Each row below holds a small network's activations on one record, seen along a few directions.
After each row come some of the record's fields: DAL, KIRIV, KOL, BAV, POMI.
Not every record has every field; a missing one is written none.
Other fields move the rows too, some of them a lot.
(in the rows, 500 means zero)
Random noise pushes rows far along 19 fixed directions. That doesn't count. These rows show it; they differ only by the noise:
[474 573 670 668 388 452 408 599 384 723 448 470 494 425 485 582 377 572
 623 476 501 543 612 656 493 432 349 390 392 431 611 461 573 385 721 378
 579 292 760 538 446]
[530 424 592 580 564 639 524 422 583 598 557 373 606 438 457 422 479 536
 386 586 479 459 562 510 536 432 646 435 455 530 430 579 485 452 539 432
 485 458 344 364 382]
[502 461 457 347 263 620 453 345 713 662 674 586 582 552 589 548 425 545
 274 680 409 452 582 542 606 454 582 552 602 571 576 595 499 460 659 343
 543 501 452 372 475]
[658 542 543 632 458 403 407 406 471 626 434 366 484 539 538 379 444 585
 480 427 489 489 540 453 571 481 451 428 516 605 555 442 549 500 531 435
 402 522 484 360 436]
[212 717 412 474 759 591 594 443 560 357 520 495 379 454 488 422 549 624
 510 611 560 667 507 541 408 508 485 508 636 384 449 371 480 597 458 265
 611 651 320 559 681]
[728 428 445 642 387 430 573 358 602 471 485 400 605 461 456 472 357 582
 329 504 401 426 508 554 579 621 478 379 481 504 410 538 486 490 415 595
 396 533 428 434 495]
[386 559 605 511 397 508 466 609 368 271 416 543 416 493 409 610 511 503
 363 615 484 598 391 409 440 529 572 377 380 541 497 387 493 461 355 501
 541 541 452 721 460]
[437 470 564 501 518 515 490 703 469 511 438 499 494 349 438 556 449 532
 459 454 352 451 507 540 499 459 477 380 363 522 484 543 559 524 469 542
 496 451 597 524 373]
[663 513 565 502 193 515 384 435 330 465 567 543 499 576 567 580 440 499
 336 509 578 524 403 390 528 462 597 446 622 624 600 397 628 368 580 403
 580 644 463 368 552]
[550 539 494 188 289 557 483 610 269 548 632 615 498 549 603 468 544 487
 651 570 446 386 501 528 406 333 514 739 401 708 326 524 484 418 504 571
 658 537 703 271 540]
[468 387 704 490 276 562 406 497 681 573 654 593 346 464 361 505 249 464
 372 480 389 454 132 520 607 627 544 459 469 640 576 575 573 386 429 213
 409 731 327 358 391]
[541 609 289 529 300 372 595 363 409 499 607 331 366 600 751 489 512 754
 627 530 542 537 584 788 558 617 286 606 782 454 456 476 398 468 485 542
 505 381 538 548 672]
[514 457 444 652 759 455 480 350 466 456 469 237 630 312 482 337 565 606
 588 403 840 403 538 675 516 401 673 664 582 464 446 654 548 583 620 616
 567 582 327 408 532]
[414 773 459 707 490 392 525 561 306 516 413 412 573 513 581 462 675 447
 470 432 613 484 524 425 425 477 331 462 481 582 595 292 492 493 388 380
 517 583 545 513 456]
[729 461 364 609 385 352 570 432 454 523 620 512 523 382 556 549 440 365
 431 525 507 462 357 526 513 525 512 402 495 567 550 512 573 483 477 680
 512 547 647 580 547]
[328 490 657 428 233 636 473 656 592 638 643 641 404 578 531 571 412 506
 512 695 278 508 450 539 459 464 413 500 461 618 626 519 467 464 514 314
 473 447 690 515 440]
[738 467 461 526 564 472 492 462 670 455 519 529 462 528 523 485 441 369
 459 612 568 329 419 529 429 462 565 646 548 371 538 848 527 543 428 646
 572 633 559 671 399]
[465 607 484 598 565 543 516 391 621 519 475 420 538 578 541 437 497 623
 453 519 460 535 613 503 525 556 405 465 629 411 523 456 483 547 495 317
 450 516 377 431 541]
[600 442 597 816 444 447 628 510 419 396 385 463 561 628 507 632 579 312
 329 413 538 550 360 438 432 535 540 576 284 468 800 537 478 484 413 540
 529 431 510 703 334]
[609 593 585 633 535 504 412 602 346 466 539 506 483 515 565 600 557 404
 596 472 571 535 483 347 459 531 443 279 690 358 537 405 620 412 529 480
 528 500 575 574 559]
[545 542 580 302 261 573 300 683 483 468 516 605 611 426 472 598 468 622
 438 615 629 267 759 446 486 429 525 396 735 459 286 541 503 359 752 587
 652 688 627 374 513]

[394 316 625 307 425 755 629 805 585 472 529 565 562 484 438 579 487 526
 426 602 294 346 613 533 417 407 563 570 377 550 315 700 379 449 422 577
 544 415 553 428 306] => <DAL:none KIRIV:ger KOL:vifef BAV:berez POMI:nebo>
[415 426 582 296 388 465 386 632 587 502 319 573 349 516 439 551 424 633
 380 508 420 465 609 542 547 393 560 631 333 587 592 635 437 539 639 563
 562 457 602 591 315] => <DAL:muda KIRIV:ger KOL:fiv BAV:foro POMI:dusam>
[391 548 479 560 404 302 672 637 338 424 274 515 447 691 567 554 698 512
 469 144 484 584 584 391 480 606 292 683 280 605 693 227 297 535 587 504
 541 481 603 467 426] => <DAL:muda KIRIV:ger KOL:vifef BAV:vire POMI:nebo>
[310 567 696 426 446 390 163 673 463 493 492 476 440 410 370 504 572 520
 750 445 624 402 424 372 627 636 417 347 571 562 357 397 447 383 470 476
 334 541 447 550 446] => <DAL:muda KIRIV:ger KOL:siduk BAV:foro POMI:nebo>
[471 514 549 409 616 787 513 482 570 396 555 519 597 595 491 545 559 467
 357 767 297 597 617 303 493 495 631 242 576 363 300 463 512 463 335 436
 460 353 281 568 487] => <DAL:muda KIRIV:fut KOL:fiv BAV:berez POMI:nebo>
[699 364 528 461 503 452 465 465 599 393 520 371 204 618 522 340 507 577
 456 640 522 475 447 351 547 550 643 421 714 597 398 590 349 498 412 736
 330 646 357 602 372] => <DAL:muda KIRIV:fut KOL:gufiz BAV:berez POMI:nebo>
[473 568 487 282 444 626 577 507 415 560 519 578 328 557 545 462 403 704
 472 518 374 593 586 615 432 388 463 609 499 502 425 458 483 446 615 363
 675 560 525 265 569] => <DAL:none KIRIV:fut KOL:gufiz BAV:foro POMI:dusam>
[422 667 425 503 522 474 609 553 399 351 456 516 359 637 615 525 712 429
 380 555 698 531 490 415 373 450 505 649 576 502 606 456 386 482 452 502
 662 648 487 682 459] => <DAL:none KIRIV:fut KOL:fiv BAV:foro POMI:dusam>
[295 813 211 380 631 430 503 425 179 565 543 286 370 275 669 409 631 626
 414 527 477 556 451 679 565 374 483 404 464 656 373 372 600 511 234 401
 570 395 326 554 441] => <DAL:none KIRIV:ger KOL:fiv BAV:fola POMI:dusam>
[766 583 483 418 655 574 522 492 400 711 472 451 310 597 639 447 492 514
 431 442 359 599 624 380 515 356 516 381 555 449 466 501 577 401 547 382
 588 400 459 351 365] => <DAL:muda KIRIV:ger KOL:siduk BAV:foro POMI:dusam>
[321 570 468 456 596 460 337 313 499 610 607 472 670 498 514 393 621 386
 716 575 558 577 407 473 580 490 531 580 406 612 499 413 546 553 407 374
 364 340 398 497 579] => <DAL:renem KIRIV:fut KOL:vifef BAV:berez POMI:nebo>
[449 632 382 379 673 381 549 408 482 464 407 504 542 525 483 373 631 482
 584 422 601 481 576 486 474 511 455 723 348 507 356 461 388 550 479 527
 577 543 425 453 548] => <DAL:muda KIRIV:ger KOL:fiv BAV:foro POMI:dusam>
[463 471 580 435 684 624 568 429 620 641 556 510 491 582 484 360 479 493
 637 502 409 560 518 471 464 447 524 625 427 525 479 508 441 523 580 309
 502 477 446 280 529] => <DAL:muda KIRIV:ger KOL:vifef BAV:berez POMI:dusam>
[586 549 469 233 390 657 597 605 428 552 689 706 345 427 512 501 405 458
 365 765 343 548 503 376 358 311 588 341 507 656 354 406 515 398 528 505
 669 668 683 387 578] => <DAL:none KIRIV:fut KOL:gufiz BAV:foro POMI:dusam>
[596 461 577 488 666 556 385 612 491 736 723 575 503 497 640 617 668 211
 743 349 685 420 466 376 540 478 515 495 762 322 606 622 607 356 735 463
 569 421 575 486 426] => <DAL:none KIRIV:ger KOL:siduk BAV:foro POMI:nebo>
[316 370 646 567 460 580 556 515 574 472 532 505 519 639 483 560 659 476
 440 366 684 556 488 401 528 548 586 665 575 529 713 423 341 424 727 366
 528 577 351 400 443] => <DAL:none KIRIV:fut KOL:vifef BAV:vire POMI:nebo>
[587 405 431 573 582 481 580 492 522 452 551 447 384 407 506 498 523 449
 403 631 452 543 431 431 491 490 629 321 498 531 539 546 470 560 440 744
 429 500 542 709 461] => <DAL:none KIRIV:fut KOL:gufiz BAV:vire POMI:nebo>
[676 554 643 619 404 561 551 382 399 344 406 384 485 717 427 377 469 560
 475 607 531 493 419 445 384 525 513 640 384 517 380 506 377 378 218 461
 474 607 356 435 494] => <DAL:none KIRIV:fut KOL:siduk BAV:berez POMI:nebo>
[585 652 540 532 346 412 349 670 341 452 295 496 518 487 513 601 528 537
 336 488 679 404 707 413 472 402 449 392 558 457 521 471 504 387 608 540
 658 558 638 621 358] => <DAL:renem KIRIV:ger KOL:gufiz BAV:berez POMI:dusam>
[458 507 582 277 549 557 334 486 579 418 400 540 312 748 536 427 588 588
 568 654 425 592 625 306 498 480 567 556 579 516 479 490 408 598 491 561
 416 459 453 602 463] => <DAL:none KIRIV:ger KOL:gufiz BAV:vire POMI:nebo>
[632 499 543 410 471 518 559 470 667 698 540 480 296 598 505 366 382 600
 435 475 285 504 580 431 599 603 395 390 507 538 359 454 376 387 543 348
 403 543 417 275 380] => <DAL:muda KIRIV:fut KOL:siduk BAV:berez POMI:nebo>
[671 490 534 504 534 579 623 403 499 556 555 594 410 666 569 532 498 429
 430 410 515 623 530 391 481 518 543 528 583 367 570 429 482 392 718 384
 649 567 441 348 538] => <DAL:muda KIRIV:fut KOL:gufiz BAV:berez POMI:nebo>
[523 462 607 533 603 560 567 539 546 390 461 548 439 578 431 524 478 421
 521 560 559 555 459 433 388 508 554 572 457 405 505 552 447 476 500 474
 590 525 498 605 501] => <DAL:none KIRIV:ger KOL:vifef BAV:berez POMI:dusam>
[469 631 541 501 543 546 498 559 583 556 420 480 519 490 436 321 472 613
 487 730 573 411 754 451 355 342 482 453 525 557 360 468 420 556 583 507
 540 669 610 455 477] => <DAL:renem KIRIV:fut KOL:siduk BAV:foro POMI:nebo>
[396 486 492 513 756 425 444 665 460 446 373 473 620 263 383 535 509 467
 681 287 487 451 511 574 512 510 434 453 376 390 423 544 614 606 465 618
 492 433 572 530 524] => <DAL:muda KIRIV:fut KOL:vifef BAV:berez POMI:dusam>
[442 406 516 414 641 510 339 541 628 425 508 544 647 393 436 388 589 464
 527 628 567 418 605 207 477 384 689 392 611 672 472 434 527 710 638 680
 388 708 548 427 591] => <DAL:muda KIRIV:fut KOL:vifef BAV:berez POMI:nebo>
[567 440 513 516 613 455 507 665 420 536 462 314 320 401 531 417 509 657
 601 422 416 496 649 490 570 547 434 220 618 486 287 441 447 473 521 655
 365 364 504 503 395] => <DAL:renem KIRIV:none KOL:gufiz BAV:berez POMI:nebo>
[409 747 457 662 558 535 435 529 392 472 387 343 549 585 635 459 618 657
 499 494 514 520 661 463 461 472 324 392 745 421 586 380 571 581 337 346
 426 471 455 545 549] => <DAL:renem KIRIV:ger KOL:siduk BAV:foro POMI:dusam>
[670 549 478 461 510 405 509 459 562 676 393 466 524 507 448 341 440 524
 551 606 449 384 718 526 477 443 415 515 308 555 283 554 371 490 496 622
 464 427 644 477 371] => <DAL:none KIRIV:none KOL:gufiz BAV:berez POMI:nebo>

Which values does each new row have?
[498 362 653 700 522 613 484 630 521 570 530 261 397 488 533 497 407 669
 606 374 374 522 482 600 611 588 398 305 701 429 475 571 546 432 381 391
 290 290 369 421 397] => <DAL:none KIRIV:ger KOL:vifef BAV:berez POMI:nebo>
[436 486 538 563 524 649 582 534 545 279 480 522 538 636 527 554 579 558
 423 495 596 525 553 405 381 504 523 602 720 388 618 471 459 549 539 421
 572 695 406 436 624] => <DAL:none KIRIV:fut KOL:vifef BAV:vire POMI:nebo>
[391 431 470 658 509 558 584 418 544 397 570 381 567 435 494 473 550 590
 459 698 594 583 561 502 462 524 613 325 651 518 478 386 432 556 560 613
 420 484 437 592 623] => <DAL:none KIRIV:ger KOL:vifef BAV:vire POMI:nebo>
[313 413 633 434 692 675 480 521 457 282 459 464 368 478 403 485 417 691
 624 459 403 668 391 551 479 515 598 498 519 411 472 502 617 625 449 414
 473 488 325 470 640] => <DAL:none KIRIV:fut KOL:gufiz BAV:vire POMI:nebo>
[554 543 462 450 667 404 533 600 386 384 513 566 339 545 549 573 675 323
 587 323 614 591 448 290 510 639 487 421 623 385 463 345 446 437 547 585
 573 545 466 620 523] => <DAL:renem KIRIV:ger KOL:gufiz BAV:berez POMI:dusam>
[591 499 483 590 729 434 558 503 446 447 409 448 378 492 470 398 504 434
 524 407 315 624 371 295 486 540 487 334 355 574 533 371 565 619 280 555
 342 496 478 532 498] => <DAL:none KIRIV:ger KOL:vifef BAV:vire POMI:nebo>
[480 596 218 398 594 442 482 437 441 652 497 421 570 353 679 393 466 613
 526 454 373 445 598 687 537 299 426 592 500 613 554 569 692 731 480 535
 498 421 658 418 567] => <DAL:none KIRIV:fut KOL:fiv BAV:berez POMI:nebo>
[537 609 480 628 487 455 579 389 512 633 515 473 658 602 534 435 627 371
 554 573 759 422 612 542 416 471 454 712 449 462 490 519 361 419 578 478
 591 512 550 499 458] => <DAL:none KIRIV:fut KOL:siduk BAV:berez POMI:nebo>
[548 469 496 499 334 383 478 642 303 546 394 544 647 585 565 607 640 362
 476 309 485 416 548 408 533 482 443 566 321 626 573 446 504 497 499 639
 459 384 645 473 350] => <DAL:none KIRIV:fut KOL:fiv BAV:berez POMI:nebo>
[399 513 508 482 546 625 408 545 434 464 515 426 631 475 565 622 696 440
 375 690 505 525 607 394 523 403 654 319 555 475 495 511 515 465 451 578
 478 260 416 703 375] => <DAL:none KIRIV:ger KOL:fiv BAV:foro POMI:dusam>
[589 521 369 526 571 320 454 411 421 529 520 491 532 319 495 455 490 406
 534 431 657 463 397 569 522 469 546 523 452 526 518 524 592 540 538 626
 548 584 562 539 548] => <DAL:renem KIRIV:fut KOL:gufiz BAV:berez POMI:dusam>
[476 607 487 453 573 594 407 479 500 384 413 578 606 312 339 516 299 537
 445 673 508 510 466 618 381 350 571 465 386 371 384 614 710 556 379 438
 655 571 504 599 604] => <DAL:renem KIRIV:ger KOL:siduk BAV:foro POMI:nebo>
[578 396 569 519 238 621 520 595 561 428 587 630 558 641 519 573 390 480
 463 689 181 516 416 397 423 507 442 409 501 598 600 503 535 568 315 536
 345 442 696 534 580] => <DAL:renem KIRIV:ger KOL:siduk BAV:foro POMI:dusam>
[422 682 546 386 521 565 488 574 317 448 512 495 195 613 546 424 475 538
 622 476 421 577 253 568 412 480 409 626 480 551 470 500 546 465 185 289
 515 597 401 473 472] => <DAL:none KIRIV:fut KOL:gufiz BAV:foro POMI:dusam>
